A small network was shown many inputs. Here are its activations along a few directions, one row for each input.
Each table varies a few parts of the input and shows all the possible inputs, shuffled.
A made-up example of a description, with smaller parts first: one of 4 places along a line, together with either a single point or one of 11 places along a line or (one of 3 separate values, together with one of 8 places around a ring).
Shared parts are said once, and a part with two or three values counts as separate values.
(in the rows, 128 means zero)

Other details of the inputs shift rows strongly along two fixed directions, in all tables alike. That doesn't count.

A family of inputs:
x1: [104 146 214  83 197  90 101 196  69 158 249]
x2: [ 91 150 106  89 136 127 167  92 122 131 123]
x3: [ 97 139 107 111 128 101 158 101 154 133 130]
x4: [102 129  86 101 134 122 164  85 145 135 119]
x5: [ 94 124  97  79 163 112 177  98 149 138 141]
x6: [110 133 133 140 109 102 128 133 114 127 121]
x7: [119 136 171 151 132 118 122 166 110 130 136]
x8: [133 118 110 149  94 132 111 126  94 124  93]
x9: [115 139  80  95 126 148 156  89 131 122  98]
x10: [108 127 130 137 115  94 132 135 126 131 128]
x11: [ 81 155 108  67 158 128 181  95 123 129 134]
x12: [116 121 197 102 189  89  88 187  93 157 244]
x13: [119 124 150 158  98  98 107 159  96 127 119]
x14: [112 152  82 109 128 146 170  79 177 132 115]
x15: [133 139 169 143 127 135 123 148 122 126 128]
x16: [138 120 179 159 124 123 110 167 116 125 134]
x17: [148 151 149 114 127 149 135 113 140 118 114]
x18: [133 125 122 154  87 137 103 137  74 120  89]
x19: [171  94 173 162 132 116  29 191  84 143 186]
x20: [120 129  81 105 127 139 149  93 134 124 103]
x21: [141  98 103 157 102 120 110 127 114 131 100]
x22: [118 142 139 141 115 131 133 143 116 128 123]
x23: [101 152 107  71 159 147 176 106 121 120 134]
x24: [113 163 154  75 164 132 175  99 161 130 150]
x25: [121 146 166 125 139 131 140 141 131 129 138]
x26: [134 120 160 169 119 121 107 165 116 128 125]
x27: [123 151 179  93 177 116  98 163  84 150 216]
x28: [115 113 184 105 171  97 154 143 151 133 180]
x29: [135 122 174 113 167 109  77 172  98 150 214]
x30: [158 104 138 171 112 138 106 134 150 121 111]
x31: [ 99 124 122 120 132  85 150 123 150 138 141]
x32: [167 108  70 139 103 164 115 112 133 110  78]
x33: [140 121 153 172 111 126 103 162 118 125 114]
x34: [133 109 122 158 112 119 123 141 147 132 124]
x35: [118  96 136 145 127  95 121 149 101 140 136]
x36: [110 142 143 141 104 108 123 137  99 123 117]
x37: [190 124 111 158  88 169 100  98 155 105  73]
x38: [118 121 163  95 169 107 163 121 168 129 168]
x39: [ 90 133  94  88 146 114 175  91 146 139 134]
x40: [114 138 186  87 189 100  99 173  95 155 234]
x41: [116 130 116 104 156 131 173  86 200 129 140]
x42: [156 119 120 166  75 155  80 151  56 109  68]
x43: [117 125 156 128 152 118 146 133 156 132 150]
x44: [149  95 128 143 125 127 108 164  97 120 122]
x45: [102 139 138  97 167 122 177 105 182 133 154]
x46: [141 127  72 109 125 162 145  98 141 113  95]
x47: [102 126 125 114 163 110 168 111 185 138 151]
x48: [123 113 137 146 138 113 134 137 159 131 134]
x49: [139 146  80 103 118 176 143  98 118 108  87]
x50: [156 122  91 137 104 167 113 123 103 108  85]
x51: [123 129  75 106 121 144 147  90 135 123  94]
x52: [ 99 141  84  93 132 131 169  77 142 132 115]
x53: [133 123 131 155 126 126 125 133 150 128 119]
x54: [171 111 104 198  65 151  83 139 124 119  74]
x55: [123 143  96 130 114 144 149 102 158 129 109]
x56: [125 129 159 161 107 124 111 168  91 128 126]
x57: [106 130 101 116 128  98 155  99 165 135 128]
x58: [158 140 128 125 118 155 131  98 157 116 106]
x59: [164 131 148 140 112 149 113 125 135 113 106]
x60: [152 112 137 183 102 132  95 152 130 122 102]
x61: [158 111  98 144 106 155 107 134 103 110  91]
x62: [ 89 161 140  95 165 120 179 116 159 136 150]
x63: [193 119 116 170  83 167  89 106 147 106  72]
x64: [122 130  53  91 133 146 167  65 167 128  96]
x65: [134 106 130 162 113 115 118 148 139 133 128]
x66: [128 131  96 139 113 138 142 106 162 130 111]
x67: [117 138  82 100 125 146 151  90 128 121  99]
x68: [116 139 146 151  95 109 112 147  92 122 111]
x69: [197 117 151 181  98 152  17 173  66 131 143]
x70: [118 109 194 101 189  84  83 190 104 158 245]
x71: [168 110 111 161  90 163  88 156  76 106  80]
x72: [140 139 123 135 123 152 137 104 163 122 109]
Description of these inputs: one of 2 separate values, together with one of 4 places along a line, together with either a single point or one of 8 places along a line.
Q: The inputs of x62 and x7 match in every part but the choice among 2 separate values. If x38 is changed in the same way as x62 into x7, which row does it become?
A: x28
Q: Which other rows does x46 become when the choice among 2 separate values takes its other values? List them by row number.
A: x61
Q: Start at x32 and move only the place on the line of 8, one step at a time. The first step leads to x64. Which rows follow, in order?
A: x21, x31, x34, x48, x41, x38
Q: Start at x61 and move only the place on the line of 8, one step at a time. The first step leads to x20. Which rows follow, in order?
A: x4, x3, x66, x53, x43, x63
Q: Which other rows does x17 become when the place on the line of 4 takes its other values? List them by row number.
A: x37, x38, x59
